Each row below holds a small network's activations on one input, seen along a few directions.
Each table varies a few parts of the input and shows all the possible inputs, shuffled.
A made-up example of a description, with smaller parts first: one of 3 separate values, together with either a single point or one of 11 places along a line or (one of 4 places along a line, together with one of 8 places around a ring).
Shared parts are said once, and a part with two or three values counts as separate values.

Other details of the inputs vary at random and push rows far along two fixed directions, the same in every table; ignore that.

Table:
row 1: [ 20   6 -17 -30  13  28  10   2 -13   1  -2 -33 -32 -15  28  20]
row 2: [ 29  11  -9  -3 -16  16 -16  21   3   6 -24   3 -12   8   9 -15]
row 3: [ -9 -32  25  11 -17 -29  -8 -13   3 -16  24  17   7   1 -19  -8]
row 4: [ 30  23  -2   6  -8  17  -1  13  22  19 -26  -5  -4   8  10  -7]
row 5: [ 22  -1  -6  -2  -9  11  -9  16   1   9 -30  30  20  18 -11 -14]
row 6: [ 45   5 -14 -13  -4  33   2  14 -16  -2 -17   5  15   3   2  -8]
row 7: [  5  11   8  -3 -29  16  -9  23  10  -3 -18  45  11  14 -28 -14]
row 8: [-10  18  -8  -3  -1   6   0  12   0   4 -10  10   5  -1  -2   3]
row 9: [  8  -8   7 -16  -5  16   6   4  -4  -4   1   2 -22   0   1   6]
row 10: [ 12  32   2   4  -8  16   8  19  24  17 -28  23  13   9 -17  -5]
row 11: [-37 -22  -9   5  31 -15  -1 -28 -32 -27  42 -19  14 -17   6  11]
row 12: [-35 -21  -1  15  20 -43   8 -34  -8  -7  35 -35  -2 -17  11  14]
row 13: [  0  12  -5   8   3  -2  -6   1   8   6  -3 -11  -8   2  13  -6]
row 14: [-24 -39  21  16 -18 -35  -9 -13   4 -13  23  17   4   2 -21 -11]
row 15: [ 31   4 -24  -5  17   8  22  -9   2  11  -1 -53  -8 -23  33  14]
row 16: [-31  -7  -5  -8  28  -8  12 -21 -17  -5  25 -37 -26 -16  20  26]
row 17: [ 18  35 -11  -8  -6  24   8  21  10  16 -31  11   7   5  -2  -3]
row 18: [ 34   6  12   2 -30  17 -16  21   8  -4 -17  29  -4  17 -11 -25]
row 19: [  6   7 -17  -2  17   4   9  -6  -8   9  -6 -13  20   2  11   4]
row 20: [-24 -21  44   0 -15 -16  -5  -6   3 -13  18  30  -5  13 -32  -3]
row 21: [-20   3  -5 -10  32  -6  19 -18  -9  -2  19 -39 -25 -17  24  25]
row 22: [-31 -32  20  22 -16 -46 -10 -14  12   4  11  21   8   9 -18  -6]
row 23: [-32 -15   4  10  11 -15 -13 -16 -17 -22  38 -20 -10 -13   7  -1]
row 24: [-28  -7  18  23 -11 -28 -20  -3  10   2   3  22   1  15 -11 -11]
row 25: [-26   7   4   2  -4  -5 -10   7   1  -6   4  26   7   3 -20  -1]
row 26: [-37  -9  45  15  -7 -29   6 -11  27  10   2  23   3  20 -30   0]
row 27: [ 24  12  -2   5  -3  10   7  10  19  18 -31  14  31  17  -8  -8]
row 28: [ 29  -8 -28 -15   3   8   4  -1  -9   1   1 -34 -15 -19  25   9]
row 29: [ 22  25 -24 -22  15  37   7   9 -22 -18  10 -21  -7 -26  15  11]
row 30: [ 10   5 -24  -5  15  10   3   0 -13   7 -13  -9  13  -1  16   5]
Each input here is: one of 5 separate values, together with one of 6 places along a line.
Question: The inputs of row 19 and row 12 match in every part but the choice among 5 separate values. If row 27 is changed in the same way as row 19 into row 12, which row does it become?
Answer: row 15
Question: Change only the choice among 5 separate values in row 8. List by row number the other rows that result.
Answer: row 16, row 22, row 24, row 30
Question: Change only the place on the line of 6 in row 20. List by row number the other rows that result.
Answer: row 1, row 9, row 16, row 21, row 26
Question: Change only the place on the line of 6 in row 4. List by row number the other rows that result.
Answer: row 2, row 13, row 18, row 23, row 24

Table:
row 31: [ 10  28 -27 -20  11  33   5  12 -10 -18  13 -42 -17 -28  19  20]
row 32: [ -3 -34  26  19  -7 -19   6 -14  13   1  12  10   9   9 -19  -8]
row 33: [ 25  44   1   2  -9  27  11  23  32  29 -43  20  11  14  -9  -4]
row 34: [ 46   5 -23  -2 -11  18  -5  17  13   2  -7 -14 -14 -13  18 -11]
row 35: [-19 -15  -1  -8   1 -24  15  -6 -13  -4  12  -9 -18 -13   4  12]
row 36: [ 37   2   9 -16 -19  18 -10  22   9  24 -40  20 -16  23   0  -5]
row 37: [ 44   7 -18 -18 -19  23   5  19  -5   9 -27  26  17  -4  -1  -8]
row 38: [-26  -4 -15   8  16  -2 -12  -6 -31 -18  22  -8  10  -3  12  -3]
row 39: [  0  -9  20   8  -7  -8 -18   4  -7  -3 -16  36  26  23 -27 -14]
row 40: [-29   3  23   5  -8 -20  10  -9   3 -16  23  20   2  -7 -26   4]
row 41: [-21  -2 -18  -5  19   6  -3 -10 -26  -6  13 -35 -32 -18  35   8]
row 42: [-30   6   2  20   7 -24  -3  -7  10   9 -12  25  41  18 -13  -3]
row 43: [-17  -8 -18  -7   6  -4  -9  -4  -3  -5  13 -14 -26 -19  16  16]
row 44: [ -7 -19  30  20  -1 -32 -15 -16   7  -7  18   7   1  14  -8 -10]
row 45: [-25 -13   0   6  -7 -15 -25   3   3 -13   5  28  24  -1 -24 -13]
row 46: [ 27  12   2 -22   0  39  21   6   5   0 -10  -5  -4   1  -3  10]
row 47: [-26  -1  13  30   6 -41   2 -15  25  11   7  -3  19  10  -5  -9]
row 48: [ 25  -5 -10  -6  -6  -4  12  -6  -9  -4  13 -40  -3 -25  17   6]
row 49: [ 23  27 -11 -18  29  32  10  -3 -19 -12   9 -37 -24 -16  23  18]
row 50: [ 31   2   2  16 -33  12 -19  14  12  10 -17  14  -4  19  -4 -26]
row 51: [-44  12   2   1  22  -1  -6 -13 -18 -22  46 -25 -11 -12   9   8]
row 52: [-20 -28   6 -12  14  -9  14 -17  -6   0   8 -12 -14  -3   2  13]
row 53: [-35   0  12  15   0 -32   1  -1  22  27 -16  18   6  20 -14   0]
row 54: [ 33  -9  -8 -13  -3  25  13   9  -5   3 -24  20  19  12  -4  -3]
Question: What is each input in this table made of?
Answer: one of 4 separate values, together with either a single point or one of 5 places around a ring
Question: The inputs of row 54 and row 46 match in every part but the choice among 4 separate values. If row 38 is changed in the same way as row 54 into row 46, which row does it become?
Answer: row 51
Question: Change only the place on the ring of 5 in row 34. List by row number the other rows that result.
Answer: row 32, row 44, row 48, row 50
Question: Change only the choice among 4 separate values in row 49. List by row number the other rows that result.
Answer: row 36, row 39, row 44

Table:
row 55: [-23  -3  12   5  -6  -6  -2   0   1  -1  -7  31  21  13 -22  -7]
row 56: [ 10  15  -3   3  -9  10  -2  11  10   1  -8  -5 -14   0   9  -5]
row 57: [ -5   2  25   4 -16  -2   1   5  21   4  -8  24  -7  15 -18  -5]
row 58: [-11   2   9  -3  -6  -5  -5   4   6   5  -7  23   2   5 -15  -1]
row 59: [ 39  11   8  -7 -20  15   9  15  16  18 -33  17   1  16  -7  -7]
row 60: [ 18  20 -36 -16  22  30   6   4 -20  -3  -5 -28   2 -11  26   9]
row 61: [-22   2  11   0  10 -10   3 -10  -1  -9  12  -2   1  -4 -13  11]
row 62: [ -1 -22  15   5 -21  -7 -18   1   2  -6   3  31   1  11 -16 -15]
row 63: [  4  13 -15 -11  26  20  17  -7 -16  -8   8 -22   4 -17  11  13]
row 64: [  5   3  -6   0   8  -1  -3  -5  -6   7  -5 -12  -4   0  14   1]
row 65: [ 44  -3  -3 -20 -12  28   5  12  -4  -4  -7  -1 -11  -4   5   1]
row 66: [-29  -5  16   9  -2 -17 -10  -1   7  -2   5   8  -8  10  -7  -7]
row 67: [ 45  -7  -3 -16 -29  26   0  25   2   5 -27  26  -9   8  -4 -13]
row 68: [ 36  -1  -5 -10 -20  12   5  18  19  23 -41  18   8  16  -4 -11]
row 69: [-22 -18   5  16  10 -26  -7 -17   5   1   8   2   9   4  -2  -1]
row 70: [  7  13 -26 -22  23  24  15  -1 -14   1   7 -49 -30 -24  36  18]
row 71: [ 29   8 -30  -3  14  16   8   0  -6   5  -1 -44  -1 -19  33   8]
row 72: [-27   4   7  11   1 -18 -12  -4   2  -8  15   2   8  -3 -10   1]
row 73: [-43  -4   2  10  22 -25  -8 -15 -16 -13  28 -11  -1  -8  -1  13]
row 74: [-29 -22  -1   9  11 -23  -8 -19 -23 -30  48 -26  -6 -18   4   5]
row 75: [-13 -17  20  12  -2 -22   5 -10  15   5   5  12  14  10 -18   0]
row 76: [ 26  13  -9   4  -6   8   2  10   3  12 -11  -8  -1  -2  12  -6]
row 77: [-13   6  10  16 -11  -7 -11   7   9  -2  -2  32  26  13 -22 -15]
row 78: [-26  -8  -2   2  17 -20   7 -22 -12  -2  22 -18  -5 -10  10  15]
Question: The inputs of row 65 and row 67 match in every part but one. If row 75 is changed in the same way as row 65 into row 67, which row does it become?
Answer: row 68
Question: What is each input in this table made of?
Answer: one of 4 places along a line, together with either a single point or one of 5 places along a line
Question: List by row number the other rows that have the place on the line of 4 in common with row 69.
Answer: row 60, row 62, row 64, row 66, row 73
Question: Change only the place on the line of 4 in row 64. List by row number the other rows that result.
Answer: row 59, row 76, row 78
Question: Change only the place on the line of 5 in row 76. List by row number the other rows that result.
Answer: row 56, row 71, row 72, row 77
